These are the activations of a small neural network, seen along a few directions. Each row is one input.
Each table varies a few parts of the input and shows all the possible inputs, shuffled.
A made-up example of a description, with smaller parts first: one of 4 places along a line, together with either a single point or one of 9 places along a line or (one of 3 separate values, together with one of 5 places around a ring).
Shared parts are said once, and a part with two or three values counts as separate values.

Other details of the inputs shift rows strongly along two fixed directions, in all tables alike. That doesn't count.

Table:
x1: -13 10 -15 5 -9 1 14 9 14 -1 -13 -10
x2: 12 -16 -13 43 -17 -21 17 17 -9 -11 -8 -15
x3: -8 -26 52 -24 13 18 0 -8 -34 9 -3 -14
x4: -11 22 -20 7 -8 0 2 5 17 -16 9 -16
x5: -8 -26 53 -24 15 20 7 -8 -32 6 -9 -13
x6: -9 12 -13 -1 4 -12 4 -1 8 -5 5 -10
x7: -13 10 -14 4 1 -11 10 6 13 4 -8 -10
x8: 41 -5 -31 -11 21 16 -35 3 5 26 -14 88
x9: -8 12 -12 5 -8 -3 -1 -3 14 -12 19 -10
x10: 9 -9 5 51 -24 -29 2 0 0 -18 -9 -6
x11: -15 9 -15 2 -14 -6 8 8 11 1 -1 -11
x12: -4 -20 53 -23 10 23 -5 -16 -38 6 12 -12
x13: -6 7 -12 -1 4 -13 2 -6 8 -3 9 -6
x14: 27 8 5 33 -26 -27 20 13 1 -10 -7 -15
x15: -11 -29 51 -27 16 6 0 -16 -36 15 6 -2
x16: -14 8 -11 2 -1 -13 8 4 11 4 -1 -7
x17: -12 9 -12 4 4 -8 14 7 15 3 -12 -8
x18: -9 7 -15 4 -20 0 4 9 14 -3 1 -16
x19: -5 -19 49 -27 37 7 3 -15 -34 7 -3 -4
x20: -5 1 -13 3 -19 -2 1 3 15 -1 6 -12
x21: -1 -25 53 -22 9 20 -8 -21 -35 7 17 -9
x22: 49 4 -31 -10 28 23 -40 0 10 6 -4 90
x23: -5 18 -19 7 -20 12 6 6 17 -14 -5 -18
x24: -6 18 -21 8 -22 9 1 6 15 -11 2 -21
x25: -11 19 -15 6 -9 -2 1 3 15 -14 16 -14
x26: 45 0 -31 -14 37 8 -39 -4 4 20 -7 85
x27: -10 3 -10 1 -1 -15 6 -2 11 5 3 -4
Each input here is: either one of 3 separate values or (one of 4 places along a line, together with one of 6 places around a ring).
What sort of input is x17?
Answer: one of 4 places along a line, together with one of 6 places around a ring
A walk changes only the place on the ring of 6. It starts at x24 and steps to x4. List the rest of the walk in order.
Answer: x26, x7, x8, x3

Table:
x28: 1 -20 49 -21 20 30 -2 -7 -32 -1 -12 -7
x29: -14 -8 -9 19 -14 -25 12 4 3 -3 11 -30
x30: 45 25 -35 15 4 -10 -9 11 24 -6 -2 43
x31: -26 -1 -9 22 2 -25 20 5 3 -5 -14 -24
x32: -6 -25 53 -9 36 8 0 -17 -39 -7 2 1
x33: 20 6 -48 8 -5 10 -11 22 24 10 -31 48
x34: -4 -39 62 -16 6 1 -7 -20 -35 20 7 2
x35: -1 14 2 14 -7 -33 28 8 4 -1 -12 -28
x36: -4 12 -4 5 -28 17 7 3 5 -14 6 -36
x37: -13 9 3 14 -30 -5 -1 -7 9 -17 15 -27
x38: 32 11 -48 18 -4 -4 -29 2 18 -10 15 44
x39: -40 15 -17 -26 3 -7 18 -2 23 8 5 -28
x40: 44 -32 12 -22 14 34 -29 0 -25 34 -8 75
x41: -35 32 -12 -20 4 7 3 -3 18 -8 18 -31
Changing only one part turns x29 into x38. The same change can be made to x39. Which row results?
Answer: x41
Describe the family of inputs behind these rows.
Answer: one of 2 separate values, together with either a single point or one of 6 places around a ring
A walk changes only the place on the ring of 6. It starts at x34 and steps to x40. List the rest of the walk in order.
Answer: x33, x31, x35, x29

Table:
x42: 9 -3 9 -1 4 0 0 -1 -6 -1 -3 3
x43: -1 -2 6 -10 6 0 -2 -3 -1 6 5 5
x44: -4 6 -18 14 -8 -8 0 4 13 -3 -3 -3
x45: -2 6 -17 12 -9 -6 1 4 10 -8 4 -5
x46: 3 -2 7 0 9 -1 0 -2 -7 -1 -1 6
x47: 5 -6 9 0 0 -1 1 2 -7 4 -7 6
x48: 3 -3 9 -1 6 -5 2 -4 -3 4 -2 7
x49: 1 -7 9 0 4 -3 2 -1 -4 5 -5 7
x50: 2 0 6 -7 9 5 0 0 -4 2 -1 3
x51: 0 -10 7 0 1 -2 -1 -2 -4 7 -2 6
x52: -2 -6 4 -10 3 1 -4 -3 -2 6 5 5
x53: 10 -4 8 -1 2 1 -2 -3 -7 -1 3 2
x54: 2 -5 4 -5 2 9 -2 -2 -5 4 -2 2
x55: -3 -3 5 -6 10 1 -2 -3 -3 3 -6 5
x56: -2 0 5 -8 10 0 -5 -4 -3 3 4 4
x57: -1 -3 5 -6 8 5 0 -1 -5 0 -4 5
x58: 1 -3 5 -6 7 6 0 1 -5 2 -4 4
x59: 2 13 -20 3 -9 -3 0 6 14 0 2 1
x60: 7 -3 9 -1 2 -3 1 0 -7 3 -3 5
x61: 6 -7 7 -1 -3 -1 -4 -2 -8 4 3 4
x62: -2 9 -19 14 -5 -9 1 5 14 -3 -6 1
x63: -4 9 -22 4 -7 -5 2 7 19 1 -6 3
x64: 1 9 -17 4 -7 2 3 6 13 -3 -6 -2
x65: 0 0 5 -7 10 3 -1 -3 -4 0 -1 5
x66: -5 -5 3 -6 7 3 -4 -3 -4 4 -2 4
x67: 6 -7 6 1 2 2 -4 -1 -8 -1 4 3
x68: -3 14 -20 4 0 -7 0 3 16 -3 -3 0
x69: -2 6 -20 11 -14 -11 1 3 17 -2 3 -3
x70: 2 0 5 -7 7 6 -2 -1 -5 2 5 3
x71: 8 -6 8 1 2 3 0 1 -7 0 -6 4
x72: -3 17 -15 4 -19 11 -6 0 17 -10 6 -3
x73: 2 -2 8 1 10 -5 -1 -5 -6 2 -2 5
x74: -41 1 25 11 -26 -10 36 2 -6 -19 3 -82
x75: 5 -6 8 2 4 2 0 3 -7 0 -4 5
x76: -36 -10 45 0 -15 -7 29 -3 -23 -7 3 -67
x77: 1 -7 6 0 5 -3 -6 -5 -6 1 4 4
x78: 4 -3 6 0 7 -1 -3 -4 -7 -2 5 5
x79: 5 11 -18 11 -14 -9 2 5 12 -4 2 -2
x80: -3 -5 3 -6 6 7 -2 -2 -5 2 -1 5
x81: 0 0 4 -8 8 4 -3 -3 -5 0 5 4
x82: 1 -8 5 2 4 3 -2 -1 -8 0 -1 6
x83: 1 -3 6 -7 3 4 0 1 -5 6 -6 5
x84: 1 8 -18 4 -9 2 0 3 12 -3 3 -4
x85: 0 -5 4 -6 1 6 -2 0 -6 8 -2 4
x86: -3 -4 3 -8 7 1 -6 -4 -4 2 4 4
x87: -3 7 -19 6 -7 2 2 6 11 -2 -1 -3
x88: 2 12 -17 3 -5 -1 3 5 14 -3 -3 -3
x89: 2 -3 7 0 8 -4 -4 -6 -6 1 4 5
x90: -1 -4 3 -7 6 5 -4 -3 -5 0 5 4
x91: -1 4 -17 14 -12 -3 4 8 10 -5 -2 -6
x92: 7 -3 7 0 5 1 -2 -1 -8 -1 4 4
x93: 4 -5 8 -2 3 -5 -1 -5 -4 4 5 6
x94: 7 -3 8 0 7 0 0 1 -7 -1 -1 4
x95: 2 -5 7 1 6 1 0 0 -7 -1 -4 6
x96: 1 15 -14 15 -25 6 -7 3 20 -15 6 -8
x97: -4 -7 4 -8 3 3 -2 -2 -2 8 -1 5
x98: 2 12 -18 3 -7 1 1 4 13 -3 2 -3
x99: 8 -8 6 0 -1 3 -4 -3 -7 0 3 2
x100: -1 -2 7 -9 9 0 0 -2 0 6 -1 5
x101: 2 13 -19 3 -7 -4 2 7 15 0 -4 1
x102: 1 -4 5 -7 1 5 -4 -2 -6 6 3 3
x103: -1 9 -19 4 -7 1 0 5 12 -3 4 -3
Changing only one part turns x67 into x103. The same change can be made to x51. Which row results?
Answer: x97
Describe the family of inputs behind these rows.
Answer: one of 2 separate values, together with either a single point or (one of 5 places around a ring, together with one of 6 places around a ring)
A walk changes only the place on the ring of 6. It starts at x47 and steps to x71. List the rest of the walk in order.
Answer: x75, x95, x62, x49
Change only the place on the ring of 5 in x57. List by row number the other rows that result.
Answer: x65, x80, x81, x90

Table:
x104: 21 -11 6 -7 26 -3 -15 -5 -11 14 -4 46
x105: 29 -11 8 -8 17 4 -19 -8 -9 12 0 42
x106: 5 24 -55 32 -37 -3 1 18 37 -16 0 -7
x107: 18 -15 2 -6 31 -3 -13 -4 -12 15 -9 45
x108: 3 26 -57 30 -32 -8 -1 15 39 -18 4 -7
x109: 6 28 -54 30 -34 -12 1 16 39 -14 0 -6
x110: -28 -11 54 -9 7 -11 22 -12 -27 -7 10 -47
x111: 28 -10 7 -7 16 7 -23 -9 -12 9 4 41
x112: -50 32 -15 28 -38 -30 39 8 26 -32 14 -89
x113: 23 -17 3 -5 24 1 -14 -3 -13 15 -12 43
x114: -57 2 48 -40 8 29 13 -15 -15 -6 6 -57
x115: 33 -17 10 -4 7 12 -17 -2 -12 13 -6 42
x116: -22 -16 56 -6 -4 -4 22 -8 -28 -6 4 -51
x117: 26 -12 4 -7 18 11 -25 -10 -12 6 8 40
x118: -15 49 -67 -15 -8 13 5 16 50 -4 1 -8
x119: 2 21 -58 32 -25 -18 9 21 38 -8 -15 -2
x120: 30 -19 9 -2 9 9 -14 1 -15 16 -13 44
x121: -6 -2 -10 -49 29 23 -26 -12 4 28 12 41
x122: 4 25 -54 31 -30 -19 7 20 40 -8 -10 -2
x123: 27 -22 5 -1 14 10 -11 3 -16 16 -18 44
x124: -20 -17 54 -3 -10 5 19 -6 -32 -7 5 -50
x125: -28 -15 55 -6 3 -11 25 -9 -30 -3 1 -52
x126: -31 -12 49 -9 8 -3 16 -14 -29 -13 18 -50
Describe the family of inputs behind these rows.
Answer: either one of 3 separate values or (one of 4 places along a line, together with one of 5 places along a line)
